Each row below holds a small network's activations on one input, seen along a few directions.
Each table varies a few parts of the input and shows all the possible inputs, shuffled.
A made-up example of a description, with smaller parts first: one of 6 places along a line, together with either a single point or one of 9 places around a ring or (one of 2 separate values, together with one of 8 places around a ring).
Shared parts are said once, and a part with two or three values counts as separate values.
(in the rows, 128 means zero)

Other details of the inputs shift rows strongly along three fixed directions, in all tables alike. That doesn't count.

A family of inputs:
R1: [123 138 124 136 113 134 144 117 158 138  73 135 142]
R2: [ 97 164 122 120 119 135 137 114 107 176 165 110 105]
R3: [130 154 106  91 133 140 126  62 127  60  96 155 121]
R4: [204  22 173 150 190 129  65 245 107  37 199 120 115]
R5: [147 109 137 137 127 117 155 112 129  97  82 161 161]
R6: [117 120 131 148 111 131 127 157 147 168 110 109 130]
R7: [181  52 135 149 120 136 137 172 168  82  69 149 182]
R8: [133 119 132 146 108 109 164 125 135 144  93 146 157]
R9: [ 96 167 106 119 117 119 115 113 119 167 156  96 102]
R10: [ 99 161 109 115 114 125 115 111 119 172 149  95  95]
R11: [ 93 161 127 123 121 133 141 109 107 174 166 104 105]
R12: [104 153 110  83 119 159 131  46 128  56  93 174 116]
R13: [141  93 146 120 168 134  96 181 106 110 194 110 107]
R14: [161 107 137  95 155 144 123  99 115   9  93 191 157]
R15: [121 132 124 145 111 128 134 126 153 140  79 135 157]
R16: [101 172 136 114 122 123 119 112 115 174 153 102 101]
R17: [143 121 142 145 136 114 138 169 143 165 119 114 146]
R18: [141 111 139 150 131 109 132 159 134 173 119 124 146]
R19: [128 133 110 147 102 129 140 118 153 141  99 134 162]
R20: [ 90 164 130 118 122 121 141 114 105 171 158 104 101]
R21: [149  89 151 140 183 121 107 180 101 103 185 103  94]
R22: [129 149 125  99 119 144 129  57 117  64 122 179 124]
R23: [139 129 116 135 104 121 140 113 152 141  71 131 161]
R24: [ 97 162 123 117 126 117 127 113 109 180 159 120  97]
R25: [123 146 137 105 142 128 107  97 104 101 152 137  97]
R26: [100 160 108 104 134 136 105  96 108 101 154 126  96]
R27: [102 168 130 119 113 134 124 109 118 175 166 107 104]
R28: [134 123 121 152 119 111 124 155 144 168 115  98 148]
R29: [142 106 119 154 108 127 128 155 148 167 123 104 147]
R30: [152 113 122  93 149 154 124  70 108   6 116 207 141]
R31: [103 160 130 117 114 118 123 106 121 177 166 113  95]
R32: [121 158 126  89 145 138 147  62 108  50 108 165 120]
R33: [115 133 126 111 145 140 125  95  93  97 171 139  99]
R34: [132 107 129 145 115 128 126 166 146 163 114 104 131]
R35: [181  53 138 171 127 141 126 184 166  69  82 154 193]
R36: [154 108 133 136 125 120 150 121 130  98  79 169 164]
R37: [135 131 107 143  97 126 144 111 153 133  93 136 169]
R38: [141 106 132 159 117 121 144 159 132 168 133 128 146]
R39: [ 96 167 128 115 129 124 132 116 104 176 152 105 101]
R40: [133 109 131 145 123 129 124 159 144 165 108 101 133]
R41: [115 138 123  97 146 133 116  96 104 106 164 147  99]
R42: [121 133 113 129  97 144 147 102 151 146  87 135 145]
R43: [134 125 139 143 112 115 164 127 138 146  81 134 168]
R44: [100 172 133 114 113 123 122 117 116 173 159 107  99]
R45: [152  68 143 140 173 144  74 200 116  55 173 117 110]
R46: [113 149 127  97 141 137 122 110  94  97 158 138  99]
R47: [131 149 120  95 147 134 139  67 107  54 110 179 116]
R48: [100 174 126 116 134 122 138 117 112 175 152 105  95]
R49: [134 106 131 135 166 130  81 173 111 107 178  94 102]
R50: [147  91 138 128 172 142  92 180 121 101 165  94  90]
R51: [134 116 134 141 105 117 168 130 145 142  94 139 169]
R52: [133 115 117 149 111 112 129 156 151 165 128 101 148]
R53: [140 114 126 142 106 114 160 126 141 144  97 154 160]
R54: [112 151 128  93 145 137 114 107  98  99 160 139 101]
R55: [117 138 108  94 134 140 107  92 115  94 153 124  97]
R56: [ 95 162 123 112 121 126 137 116 110 175 163 110 102]
R57: [ 93 152 125 121 123 116 141 104 110 177 165 112  96]
R58: [150 132 138 145 110 109 149 126 156 146  85 144 154]
R59: [139 109 136 155 117 108 144 168 131 169 125 126 142]
R60: [113 147 107 131 102 123 138 105 148 146 107 131 146]
R61: [120 115 129 153 111 141 130 152 150 170 118 108 135]
R62: [145 125 139 138  94 118 151 131 159 146  90 144 171]
R63: [146 105 128 133 171 126  88 177 118 102 180  88 100]
R64: [125 138 122 146 116 127 140 127 160 138  80 134 151]
R65: [128  92 134 134 159 141  87 177 123 102 180 103 101]
R66: [144  94 145 129 166 142  95 181 103 110 197 109 110]
R67: [119 132 127 136 107 136 139 115 152 141  71 137 149]
R68: [148 138 141 140 107 115 151 131 159 144  81 137 163]
R69: [130 152 120  90 151 135 131  63 112  57 112 180 117]
R70: [154 100 132 180 125 107 130 200 167 176 109  94 161]
Each input here is: one of 5 places along a line, together with either one of 6 places around a ring or (one of 2 separate values, together with one of 4 places along a line).
Changing only the place on the line of 5 turns R3 into R23. The same change can be made to R58. Which row results? -> R25
Changing only the place on the line of 5 turns R28 into R9. The same change can be made to R39. Which row results? -> R46
Change only the place on the line of 4 in R13. List by row number the other rows that result. -> R51, R56, R62
Change only the place on the line of 5 in R62. List by row number the other rows that result. -> R16, R27, R44, R68
Change only the place on the ring of 6 in R55. List by row number the other rows that result. -> R7, R12, R52, R60, R65

A family of inputs:
R71: [122 149 133 133  95 125 167  92 130 131  99 156 165]
R72: [119 116 131 144 131 132 117 157 142 135 130 121 126]
R73: [151  98 122 144 117 111 170 140 143 138  92 141 167]
R74: [128 149 150 117 108 124 154 101 137 134  79 158 154]
R75: [147 116 131 114 152 140 107 116 124  72 121 130 116]
R76: [156 104 120 151 110 123 147 151 157 149  81 125 181]
R77: [152 106 134 160 107 129 148 151 161 147  72 129 158]
R78: [ 86 171 126  92 131 116 131  86  99 164 142 121  74]
R79: [115 133 133 139 127 132 113 169 128 173 150  85  94]
R80: [149 164 116 127 110 100 153  96 152 129  89 152 162]
R81: [132 114 125 146 142 129 114 148 134 142 130 114 132]
R82: [136 132 148 114 131 136 134 134 121 137 154 132 127]
R83: [126 130 133 139 124 119 116 161 142 171 128  87 120]
R84: [129 144 135 124 108 123 153 101 134 142  83 174 150]
R85: [139 107 126 143 124 125 113 144 132 140 143 111 137]
R86: [111 130 126 133 122 132 123 149 142 160 152  98 112]
R87: [107 145 145 138 144 126 132 146 109 159 158 112 115]
R88: [136 108 127 147 116 135 121 145 130 139 143 121 127]
R89: [130 111 127 133 129 128 120 158 145 137 139 109 130]
R90: [147  94 132 133 149 145 114 148 136  92 146 124 122]
R91: [119 125 132 142 148 120 140 163 111 171 182  85 108]
R92: [144 105 124 168 111 131 149 152 160 148  77 142 168]
R93: [154  77 135 149 163 136 101 171 134  94 139 128 133]
R94: [127 111 129 151 139 135 119 149 140 140 132 119 124]
R95: [107 153 112 108 139 138 115 101 117 138 159 105  96]
R96: [147 104 124 154  97 130 153 161 166 142  83 135 171]
R97: [128 124 118  94 146 151  98  73 105  38 154 157 105]
R98: [137 118 116 115 156 145 106 117 111  69 124 146 130]
R99: [151 103 158 108 159 133 108 144 108  77 140 149 108]
R100: [141 105 122 108 138 139  96 137 109  59 145 138 134]
R101: [135 143 129  72 129 151 124  41  94  20 132 210 119]
R102: [145 135 132 154 123  89 116 162 134 172 160  99 129]
R103: [123 134 117 138 111 123 136 128 152 143  87 137 158]
R104: [147 101 141 126 156 146 104 138 128  73 134 124 107]
R105: [ 84 174 111 118 123 121 147  79  94 152 167 115  98]
R106: [ 81 170 108 112 136 117 139  87  95 164 151 120  85]
R107: [154  93 132 151  98 108 159 141 143 148  93 156 173]
R108: [122 137 118 136  91 132 146  85 151 132  93 150 150]
R109: [ 89 177 104  93 120 136 120  94 111 149 150 106 102]
R110: [ 80 179 116 119 141 124 144  87  96 153 155 119  94]
R111: [157  75 137 144 133 139 101 185 126  85 156 127 132]
R112: [153  99 125 155 112 124 148 146 168 147  87 129 172]
R113: [162  78 131 141 142 132 100 170 119  93 146 119 146]
R114: [102 136 123 135 133 126 112 147 133 164 148 105 111]
R115: [ 93 179 137  99 112 135 128  74  98 155 171 137  99]
R116: [ 90 174 108  99 120 134 121  93 122 151 150 107  99]
R117: [112 123 118 138 128 109 136 135 104 166 170 105 108]
R118: [133 117 117 110 151 144 102 132 110  60 126 146 132]
R119: [109 183 120  93 107 141 176  45 123 103  92 173 148]
R120: [112 137 136 133 125 130 115 148 137 160 139  92 100]
R121: [105 156 114 119  84 132 143  78 145 127  98 151 144]
R122: [111 167 142 118 115 125 162  89 128 129  85 145 145]
R123: [148 111 131 109 150 140 100 146 114  65 126 123 122]
R124: [120 123 124 144 131 136 121 160 131 178 166  88 102]
R125: [135 179 123 119 118  98 141  84 143 127  88 146 137]
R126: [127 130 118 135  93 120 134 122 149 142 101 132 162]
R127: [126 129 124 131 116 115 154 113 131 149  91 160 143]
R128: [138 113 136 140 138 128 117 145 141 138 123 105 119]
R129: [131 153 130 145 150  94 107 160 125 176 170  98 108]
R130: [138 134 122 135 113 125 140 120 144 146  77 122 152]
R131: [118 134 117 144 106 133 143 133 148 143  89 144 149]
R132: [138 123 152 109 155 143 116 124 105  74 144 163 123]
R133: [145  89 141 127 161 115 123 158 109  95 133 121 113]
R134: [129 116 123 105 130 140 105 105 122  58 139 150 127]
R135: [153  91 133 117 151 130 128 151 112  98 154 140 120]
R136: [162  94 149 111 152 141 118 150 114  82 159 152 123]
R137: [110 137 142 136 147 114 136 142 110 158 148  93 104]
R138: [114 137 133 129 128 125 113 146 136 160 139  92 103]
What do these inputs look like to the network? -> one of 4 places along a line, together with either a single point or one of 6 places around a ring or (one of 2 separate values, together with one of 5 places along a line)
Changing only the place on the line of 4 turns R119 into R71. The same change can be made to R112. Which row results? -> R97
Changing only the place on the line of 4 turns R84 into R99. The same change can be made to R72. Which row results? -> R120
Change only the choice among 2 separate values in R111. List by row number the other rows that result. -> R88

A family of inputs:
R139: [119 142 126 130 105 123 140 115 127 162 135 133 139]
R140: [113 147 119 131 107 123 141 113 124 167 138 131 133]
R141: [151  93 154 134 150 136 131 155 125  95 122 141 133]
R142: [144 122 132 129 130 117 123 142 124 129 153 122 130]
R143: [140 128 140 119 146 124 128 132 127 103 110 140 129]
R144: [108 158 127 125 131 115 138 120 127 174 118 110 116]
R145: [132 120 111 132 103 135 134 111 156 119  78 142 151]
R146: [144 122 133 128 133 118 123 137 125 121 152 127 129]
R147: [ 98 149 108 132 112 135 126 118 143 166 120 100 123]
R148: [147 121 126 130  98 126 153 109 140 114  89 167 176]
R149: [114 136 133 109 146 142 133 100 108 103 130 139 105]
R150: [119 119 135 131 134 134 130 138 114 135 156 131 116]
R151: [123 124 123 128 131 143 108 140 136 116 135 110 120]
R152: [132  98 136 142 127 129 137 156 124 136 138 128 132]
R153: [121 154 119 132 112 113 140 113 131 166 137 124 131]
R154: [158  96 131 140 137 117 122 160 128 112 145 123 140]
R155: [128 133 137 130 153 119 120 151 120 141 140 111 110]
R156: [158 102 135 138 146 114 116 157 128  96 125 127 138]
R157: [130 116 126 128 130 139 102 146 135 123 139 112 117]
R158: [130 109 120 134 134 138 101 146 138 125 138 109 118]
R159: [100 155 109 132 112 136 125 117 143 162 121 104 121]
R160: [135 125 113 134 106 136 130 112 159 117  81 145 152]
R161: [108 156 126 126 128 115 139 123 127 173 117 110 114]
R162: [128 116 128 137 128 125 122 146 117 148 163 117 127]
R163: [124 134 139 106 143 143 132 104 110  90 126 149 112]
R164: [141 137 124 137 116 109 146 111 145 123  80 145 162]
R165: [128 116 144 134 149 134 128 150 116 132 144 120 110]
R166: [144 122 123 126 130 121 130 119 127 107 133 139 141]
R167: [144 134 134 126 121 118 150 118 144 116  71 154 159]
R168: [100 148 107 133 108 135 129 121 142 169 120  98 120]
R169: [138 131 137 129 138 113 116 143 123 128 141 117 123]
R170: [150 134 132 134 114 109 145 115 147 113  78 153 166]
R171: [124 124 123 127 129 144 109 140 134 116 135 111 122]
R172: [148  88 147 136 137 135 131 155 123  96 136 148 141]
R173: [131 113 128 132 132 139  99 150 137 125 143 110 114]
R174: [ 88 174 119  60 143 158 121  35  78  52 164 170  76]
R175: [111 145 116 131 103 121 143 115 124 175 136 122 131]
R176: [119 111 136 138 133 131 131 149 117 149 157 119 119]
R177: [129 149 124 112 144 121 118 101 115  91 133 141 116]
R178: [121 120 139 128 143 134 132 139 114 135 140 118 106]
What do these inputs look like to the network? -> one of 5 places along a line, together with either one of 2 separate values or one of 6 places around a ring
Changing only the place on the line of 5 turns R149 into R178. The same change can be made to R164. Which row results? -> R156
Change only the place on the ring of 6 in R146. List by row number the other rows that result. -> R139, R141, R143, R170, R172
Change only the choice among 2 separate values in R151. List by row number the other rows that result. -> R173
Which other rows agree with R140 in the place on the line of 5? List them by row number. -> R150, R153, R155, R159, R160, R165, R177
